Here are a small network's activations along a few directions, averaged over the inputs that share one value of a field.
Related values have similar rows: they may be neighbours, one step apart, or belong to one group.
(in the rows, 500 means zero)
Random noise pushes rows far along 2 fixed directions. That doesn't count. These rows show it; they differ only by the noise:
[136 438 492 341 644 717 517 569 582 427 670 514 467 348 330 355 602 709]
[562 500 555 533 560 428 495 498 483 540 403 447 516 586 435 537 497 484]
[494 495 551 503 571 476 496 509 503 528 450 467 510 542 423 514 507 518]
[493 515 580 509 560 487 487 505 524 560 469 510 520 515 447 544 476 508]


Field M:
m11: [397 548 552 460 498 641 572 537 608 498 572 569 463 507 473 451 424 582]
m6: [433 467 501 475 416 491 430 495 467 424 571 564 551 368 642 516 427 490]
m1: [603 481 303 355 502 502 622 501 517 493 406 392 409 568 506 428 452 570]
m2: [405 567 480 589 443 486 497 633 484 522 614 466 450 347 529 496 613 511]
m3: [411 539 484 425 458 632 531 384 561 483 590 703 603 431 523 526 368 425]
m9: [456 502 506 516 484 470 478 526 551 509 526 348 386 497 514 398 647 501]
m10: [449 544 555 619 434 459 405 557 476 546 468 521 496 380 560 523 603 579]
m12: [523 517 572 506 557 638 532 541 479 587 589 583 452 479 521 497 586 490]
m8: [719 514 457 536 476 480 510 353 528 549 463 571 563 691 570 591 362 426]
m4: [399 446 327 461 485 533 479 458 474 282 526 534 443 491 462 407 498 462]
m7: [340 353 426 400 459 527 426 535 452 369 651 524 630 296 459 438 562 576]
m5: [486 541 653 478 551 543 529 504 536 602 530 540 493 476 515 582 445 503]
M is arranged as a line.
Q: Name the neighbours of m1, in listed order.
A: m11, m8
Q: Name the neighbours of m4, in listed order.
A: m6, m3
Q: Name the neighbours of m12, in listed order.
A: m9, m5

Field Z:
z7: [759 608 612 602 473 383 560 538 487 741 372 414 442 588 573 602 538 416]
z11: [664 629 572 529 523 518 578 384 600 682 435 531 475 670 509 631 431 419]
z8: [477 439 291 451 320 437 463 426 378 276 524 472 608 526 501 414 570 498]
z2: [557 614 427 571 246 475 422 432 522 524 737 783 605 312 878 701 300 299]
z6: [712 277 249 493 571 236 481 428 316 262 130 202 523 807 346 379 564 470]
z4: [331 419 388 378 445 557 436 474 551 387 662 591 614 328 459 485 405 527]
z9: [589 476 645 698 515 335 430 625 396 566 393 345 506 518 513 508 628 497]
z12: [687 527 604 480 577 528 552 390 502 599 315 627 529 668 534 595 321 460]
z1: [322 422 502 279 578 593 555 481 613 387 566 520 471 474 386 369 346 526]
z3: [469 585 493 527 580 649 610 579 575 558 523 501 356 571 474 439 493 645]
z5: [156 453 552 553 615 560 444 639 425 340 522 411 436 337 384 343 735 638]
z10: [519 678 830 576 456 612 418 550 667 880 753 755 508 218 607 768 473 428]
Z is arranged as a line.
Q: A walk along Z starts at z5 and steps to its neighbour z9. Put z7, z4, z3, z10 in the order it reaches them.
A: z10, z7, z3, z4
Q: Name the neighbours of z2, in listed order.
A: z8
